These are the activations of a small neural network, seen along a few directions. Each row is one input.
Each table varies a few parts of the input and shows all the possible inputs, shuffled.
A made-up example of a description, with smaller parts first: one of 5 places around a ring, together with either a single point or (one of 2 separate values, together with one of 4 places along a line) or one of 9 places along a line.
Shared parts are said once, and a part with two or three values counts as separate values.
(in the rows, 128 means zero)

Other details of the inputs shift rows strongly along two fixed directions, in all tables alike. That doesn't count.

A family of inputs:
R1: [ 96 115 162 146 118 135 128 136 115 128 108 137 118]
R2: [151 124 118 107 128 117 127 132 139 126 147 122 128]
R3: [ 99 122 162 147 110 139 121 142 119 119 118 119 122]
R4: [143 114 104 104 148 123 136 127 125 124 131 131 127]
R5: [ 97 121 164 145 112 135 130 148 127 122 114 129 114]
R6: [ 91 227 103 197  87 148 180  57 156 138  77 140 155]
R7: [153 124 106 111 145 118 116 126 112 124 138 125 135]
R8: [ 97 113 166 147 123 143 131 137 123 133 110 135 121]
R9: [ 78 225  93 188  99 161 188  57 151 137  79 133 161]
R10: [153 124 109 117 140 115 114 130 128 122 142 128 127]
R11: [ 95 123 159 145 126 150 111 130 104 130 119 119 133]
R12: [ 98 113 170 145 126 145 131 137 130 135 109 133 121]
R13: [154 114 121 115 143 121 137 130 144 136 133 138 125]
R14: [154 115 121 115 143 115 137 131 142 130 128 141 122]
R15: [155 123 112 116 144 116 117 125 122 125 139 129 127]
R16: [152 117 119 116 139 114 134 136 148 127 131 140 122]
R17: [ 99 114 163 148 122 147 122 131 115 130 114 126 129]
R18: [151 124 118 107 125 116 129 134 140 128 146 128 122]
R19: [ 94 124 169 140 112 136 131 145 129 123 119 129 116]
R20: [153 113 116 112 138 124 125 122 137 140 138 126 134]
R21: [ 98 125 157 148 126 143 112 132  99 119 114 124 129]
R22: [147 226  56 165 107 125 182  49 172 141 102 138 165]
R23: [149 121 113 112 124 111 131 139 140 130 140 131 117]
R24: [147 124 117 106 125 112 132 136 141 131 146 131 119]
R25: [ 96 113 167 144 122 143 130 136 126 137 110 133 122]
R26: [153 122 120 114 132 114 136 141 148 126 136 132 118]
R27: [153 113 115 114 137 122 128 125 134 138 138 135 128]
R28: [151 117 113 112 139 119 122 124 130 139 143 125 134]
R29: [152 113 116 111 136 123 127 124 137 142 137 132 129]
R30: [ 83 125 156 131 119 147 132 142 115 115 120 119 120]
R31: [ 86 122 151 136 119 146 131 145 113 114 115 119 118]
R32: [148 113 115 111 135 119 131 126 139 145 137 135 126]
R33: [ 93 130 164 141 111 136 119 141 115 119 126 118 124]
R34: [152 125 107 114 140 118 113 130 122 121 143 126 133]
R35: [ 97 120 160 149 122 136 119 134 107 122 113 127 126]
R36: [ 97 117 160 148 115 139 121 138 120 123 112 133 120]
R37: [155 121 111 116 145 122 117 124 125 132 144 126 130]
R38: [ 94 128 153 146 123 141 109 138 100 116 116 121 131]
R39: [152 123 106 110 146 124 116 125 115 131 143 123 138]
R40: [ 94 124 156 143 127 149 111 131 100 130 118 117 135]
R41: [ 94 135 161 140 116 142 113 139 107 116 127 115 126]
R42: [154 129 110 114 133 114 116 135 129 121 148 119 123]
R43: [153 122 109 113 145 125 116 124 119 131 144 125 136]
R44: [151 132 114 109 134 115 118 132 130 122 153 120 124]
R45: [ 97 123 161 148 126 147 112 130 110 131 119 121 127]
R46: [150 116 116 115 136 113 132 134 144 129 133 140 122]
R47: [ 98 117 161 149 117 140 119 137 119 120 113 128 126]
R48: [151 120 110 115 136 112 119 131 130 125 142 130 130]
R49: [ 96 132 156 146 115 141 111 142 105 115 122 115 125]
R50: [152 117 112 114 140 119 123 125 127 134 143 128 134]
R51: [150 113 114 113 136 118 132 128 136 140 137 137 125]
R52: [153 114 118 114 139 113 135 130 138 132 130 141 123]
R53: [140 116 102 105 144 123 133 132 131 121 135 131 127]
R54: [140 245  50 153 103 126 173  57 162 134 120 122 167]
R55: [151 125 124 108 132 115 138 139 150 127 141 132 119]
R56: [152 131 105 109 134 117 115 136 119 121 147 116 131]
R57: [148 116 112 114 131 111 128 133 139 131 136 139 122]
R58: [141 113 105 101 148 130 135 125 131 135 136 126 131]
R59: [ 95 127 159 147 111 135 118 143 113 118 121 118 122]
R60: [153 121 114 113 125 115 128 136 138 127 141 128 120]
Each input here is: one of 6 places along a line, together with either a single point or one of 9 places along a line.
The inputs of R42 and R37 match in every part but the place on the line of 6. If R59 is changed in the same way as R42 into R37, which row does it become? -> R50
The inputs of R10 and R15 match in every part but the place on the line of 6. If R48 is changed in the same way as R10 into R15, which row does it become? -> R35
A walk changes only the place on the line of 9. It starts at R40 and steps to R11. List the rest of the walk in order. -> R45, R28, R20, R29, R32, R25, R12
Which other rows does R30 become when the place on the line of 6 takes its other values? List them by row number. -> R4, R9, R31, R53, R58
Which other rows does R56 become when the place on the line of 6 takes its other values? List them by row number. -> R7, R38, R39, R40, R54

A family of inputs:
R61: [172 156  83 138 126 109 142  92 165 148 131 144 150]
R62: [104  23 195 111 147 129  78 204  80  96 131 130  93]
R63: [ 80 138 176 154  91 149 146 131 134 136 116 120 116]
R64: [ 95 129 170 180 120 148 121 114 109 145  91 138 142]
R65: [ 97 160 182 176 117 147 107 127 119 119 115 114 142]
R66: [177  52 107  56 188 109 108 158  99 134 161 132 116]
R67: [155 170  76 108 119 118 161 104 167 142 136 132 134]
R68: [160 164  69 129 135 104 150  97 152 128 128 147 138]
R69: [172 161  70 135 144 117 145  85 139 146 118 149 147]
R70: [ 89 129 166 178 109 147 122 119 123 133 100 135 126]
R71: [ 69 147 168 144  98 141 152 140 125 120 114 126 113]
R72: [170 173  87 126 109  99 157 108 167 133 138 144 126]
R73: [173 153  81 136 133 113 142  80 152 145 124 143 146]
R74: [153 154  61 111 139 125 163  89 146 126 122 133 150]
R75: [ 85 145 169 164  97 137 129 138 128 122 101 136 115]
R76: [188  68 127  64 149  77 109 183 128 113 175 137  91]
R77: [ 78 137 170 152  98 153 138 129 133 137 108 119 120]
R78: [168 185  89 120 139 128 140  93 158 139 151 109 162]
R79: [ 87 162 162 169 122 148 117 137 107  88 106 111 133]
R80: [169  59 107  53 169 103 107 175 123 123 174 124 103]
R81: [174 153  86 135 131 109 141  83 157 148 126 145 155]
R82: [ 66 145 162 143 105 145 145 138 124 121 106 124 117]
R83: [182  62 126  51 148 100 115 178 132 131 182 128  97]
R84: [ 67 129 148 153 114 159 143 129 115 114  98 125 130]
R85: [201  45 121  82 178 103  89 152 107 142 158 136 115]
R86: [160 159  66 118 148 132 157  82 139 155 124 138 152]
R87: [173  52 112  51 179 105 108 157 109 127 166 133 115]
R88: [100  59 176 111 107 119  15 192  16 100 174  85 114]
R89: [169 158  59 133 144 114 153  91 136 126 111 142 148]
R90: [101  18 206 102 148 147  80 189  87 130 145 119  98]
R91: [190  74 129  62 178 118  86 163 117 124 188 101 120]
R92: [180  49 117  62 162 111 100 168 131 139 176 118 107]
R93: [ 91 140 179 169  92 134 126 135 137 132 103 132 124]
R94: [148 162  64 111 139 119 161  94 153 136 134 137 142]
R95: [168 159  76 130 136 113 144  85 148 139 123 149 145]
R96: [ 74 144 156 167 111 136 129 137 121 114 100 134 117]
R97: [164 165  92 114 107 111 165 103 176 151 146 129 140]
R98: [198  58 137  74 142  86 101 175 135 129 177 132  94]
R99: [ 84 143 165 163  89 131 143 146 127 101 102 131 111]
R100: [ 82 129 155 166 116 144 131 124 107 106  87 137 130]
R101: [178  60 116  49 147  98 122 184 129 110 175 121  99]
R102: [164 169  70 123 115 101 157 113 164 113 124 135 131]
R103: [ 78 138 175 152  95 149 137 132 137 140 109 121 129]
R104: [163 162  72 126 140 105 150  88 145 129 123 148 143]
R105: [166 164  66 131 149 109 150  87 135 137 117 148 145]
R106: [160 154  78 121 129 124 153  89 165 156 137 133 154]
R107: [ 83 135 162 172 112 147 124 125 118 126  99 142 125]
R108: [168 196  78 128 146 108 136 101 145 111 142 123 145]
R109: [158 188  67 113 144 129 150 102 146 108 141 107 153]
R110: [ 77 138 149 169 106 142 131 141 122 103  94 128 120]
R111: [184  42 122  61 172 114 100 149 117 143 168 127 118]
R112: [ 63 168 128 154  74 149  81 115  53 118 141  80 151]
R113: [168 161  76 138 123 111 142  97 167 141 132 134 135]
R114: [ 81 141 159 171 106 144 124 134 125 124 101 135 119]
R115: [ 79 125 171 157 115 158 132 111 119 145 102 129 144]
R116: [ 69 140 155 145 100 150 147 142 125 110 100 119 120]
R117: [ 78 148 166 160 101 130 134 140 124 113 100 135 112]
R118: [176 167  97 132 104  96 154 106 176 143 140 140 136]
R119: [ 72 165 165 150 130 158 126 130 106 107 118 106 133]
R120: [ 72 128 146 156 128 164 143 121  98 122  87 125 137]
R121: [ 81 126 161 163 126 167 134 107 105 149  95 125 137]
R122: [ 91 165 172 170 122 151 110 130 110 109 113 118 132]
R123: [189  43 122  65 179 114  99 153 111 154 164 128 128]
R124: [172 166  86 131 113 104 148 101 170 140 132 135 131]
R125: [ 87 136 169 176 101 141 121 131 134 134 103 131 129]
R126: [121  50 221 117 156 136  54 196  79 105 153 105 100]
R127: [ 78 163 168 154 126 166 121 127 110 117 119 107 136]
R128: [ 95  23 201  96 151 147  82 195  83 124 143 126  96]
R129: [ 68 138 156 154 110 159 135 131 125 132 107 125 123]
R130: [157 160  77 120 124 122 153  98 171 153 138 127 148]
R131: [ 73 129 161 152 120 162 135 114 111 135 100 133 134]
R132: [148 162  56 113 128 123 164 107 160 123 130 124 139]
What do these inputs look like to the network? -> one of 2 separate values, together with either a single point or (one of 5 places along a line, together with either a single point or one of 6 places along a line)
The inputs of R80 and R96 match in every part but the choice among 2 separate values. If R112 is changed in the same way as R80 into R96, which row does it become? -> R88
The inputs of R110 and R132 match in every part but the choice among 2 separate values. If R113 is changed in the same way as R110 into R132, which row does it become? -> R92
Which other rows does R61 become when the place on the line of 5 takes its other values? List them by row number. -> R62, R68, R70, R107

A family of inputs:
R133: [ 75  80 207 149 137 159  99 168 107 131 117 122 115]
R134: [ 55 210 128 197  89 154 164  97 152 109  75 134 135]
R135: [178 197  41 119 105 102 177  80 190 151 145 135 135]
R136: [ 66 107 170 139 126 168  54 151  27  93 137  73 147]
R137: [205  61 110  80 155  94 104 149 134 128 162 127 124]
R138: [201  84 106  73 161  86 106 172 132 110 161 132 106]
R139: [ 87  84 222 152 134 151  96 158 105 128 117 120 116]
R140: [205  66 110  80 173  94 101 140 116 138 160 151 119]
R141: [ 69  79 205 141 135 163  98 165 112 128 116 122 112]
R142: [ 60 202 151 183  97 172 185  84 158 145  80 131 146]
R143: [177 179  27 124 122 115 168  72 187 142 126 136 158]
R144: [205  86 113  76 162  86 104 165 132 106 169 138 107]
R145: [ 66  85 213 126  99 137 122 177 109 126 125 126  97]
R146: [193 205  49 130 104  92 159  80 181 151 139 137 146]
R147: [204  63 104  76 154  98 105 157 132 131 158 128 122]
R148: [ 76 209 152 203  98 165 159  82 148 145  77 128 152]
R149: [179 191  45 118 139 124 182  71 192 156 136 132 148]
R150: [ 54 230 105 196 110 174 114  58  57 117  96  98 181]
R151: [ 54 211 141 181  87 150 192 100 152 111  75 136 133]
R152: [ 86  89 218 153 101 129  91 168 103 123 125 123 103]
R153: [ 90  75 210 154 115 149  97 161  97 116 111 127 117]
R154: [186  57  95  66 174 104 121 147 125 142 157 144 106]
R155: [ 64 208 138 206  68 146 157  93 151 140  90 132 140]
R156: [ 65 189 129 208  83 162 164  86 147 133  73 130 154]
R157: [178 180  38 111 118 115 193  75 187 145 125 138 153]
R158: [179 178  32 121 120 118 184  73 186 145 127 133 149]
R159: [184  58  91  70 175 102 104 146 126 138 156 147 115]
R160: [191 188  38 133 138 103 165  63 162 155 116 153 156]
R161: [190  78  97  75 165  89 109 173 136 109 166 133 107]
R162: [ 89  93 219 152 100 133  90 169 100 123 129 129 103]
R163: [ 84  72 207 156 134 140  97 150  84 127 102 139 113]
R164: [ 69  85 212 129  98 140 119 177 110 127 124 126  94]
R165: [ 57 242 119 191 111 184 113  66  78 117 111  78 184]
R166: [183  59 104  54 172  98 133 148 125 141 156 149 113]
R167: [186  77  98  63 163  96 124 171 140 110 166 131  94]
R168: [186  57 105  53 154 102 134 158 140 130 162 130 117]
R169: [ 66  68 201 132 132 152 124 160  91 131 101 143 104]
R170: [180 181  29 134 141 107 167  65 167 155 121 154 157]
R171: [ 84  92 210 152 123 132 100 175  99  95 111 126 102]
R172: [ 53 250 107 192  99 165 117  82  73  85 105  84 170]
R173: [ 65 125 180 137 112 152  47 159  31 100 155  75 133]
R174: [186  70 119  49 173 108 132 157 146 141 171 129 116]
R175: [175 201  40 109 125 103 195  89 188 123 129 142 138]
R176: [186  74 102  67 142  91  98 163 144 135 179 130 105]
R177: [ 90  87 224 151 134 155  95 159 102 127 120 126 115]
The inputs of R158 and R149 match in every part but one. If R153 is changed in the same way as R158 into R149, which row does it become? -> R177
What do these inputs look like to the network? -> one of 5 separate values, together with either a single point or one of 8 places along a line
Which other rows does R169 become when the choice among 5 separate values takes its other values? List them by row number. -> R142, R157, R164, R175

A family of inputs:
R178: [ 88 210 127 200  91 142 175  79 164 136  73 148 141]
R179: [132 146 109 130 115 126 144 109 150 145 130 128 137]
R180: [ 73  91 203 135 119 154 112 165 111 125 123 114 113]
R181: [ 73  84 202 136 112 147 117 164 109 131 117 132 105]
R182: [ 69 102 179 137 124 149  84 162  62 106 127 106 122]
R183: [ 75  88 193 141 114 154 100 161  96 130 123 115 113]
R184: [206 110  77  79 169  92  88 137 108 118 175 119 135]
R185: [138 155  99 138 123 126 125 107 126 120 128 122 144]
R186: [217  34 117  48 169  86  90 173 131 137 187 127 110]
R187: [145 148 119 144 123 121 135 107 152 144 126 134 139]
R188: [ 73 153 170 156 103 155 154 124 139 132 104 129 126]
R189: [126 195  71 153 104 121 188  86 173 130 100 147 138]
R190: [201  52  97  35 180  98  83 179 110 109 195 110 113]
R191: [195 149  63 100 141  99 134 102 143 134 155 129 140]
R192: [135  88 149  97 141 134 107 161 118 128 154 111 117]
R193: [141 144 113 135 118 118 153 114 155 133 114 143 126]
R194: [ 84  82 210 144 114 144 113 162 110 130 113 134 108]
R195: [ 69  93 181 139 120 151  91 162  80 108 122 113 116]
R196: [ 71 163 156 158 109 155 137 121 112 118 110 114 130]
R197: [ 88  89 204 154 122 149  90 160  98 128 119 121 115]
R198: [139 197  82 167 111 116 179  84 176 129  96 153 140]
R199: [ 80 142 160 174 101 140 153 129 135 117  85 143 119]
R200: [140  96 137 106 145 121  82 154  81 110 151 111 128]
R201: [201 141  78 104 142  95 146 106 171 148 149 148 134]
R202: [127 172  94 122 132 133 127 112 112 113 139 106 147]
R203: [144 150 111 139 118 129 133 106 142 141 129 124 141]
R204: [ 69  88 195 136 122 146 130 177 115 104 107 130  97]
R205: [196 152  57 108 148 100 120 103 143 125 153 129 146]
R206: [140 211  81 164 114 123 154  70 149 136 114 134 153]
R207: [128 161  65 157 167 165 179  33 137 173  75 156 180]
R208: [184 150  55  92 140 101 138 104 142 135 158 126 137]
R209: [ 71 152 163 157 105 152 157 129 140 122  95 131 119]
R210: [205  34 106  37 169  85 107 183 134 129 178 138  94]
What do these inputs look like to the network? -> either a single point or (one of 4 places along a line, together with one of 8 places along a line)
Which other rows does R197 become when the place on the line of 4 takes its other values? List them by row number. -> R183, R192, R203
Which other rows does R202 become when the place on the line of 8 takes its other values? List them by row number. -> R180, R188, R190, R192, R196, R204, R209
Which other rows does R190 become when the place on the line of 4 takes its other values? List them by row number. -> R185, R195, R205
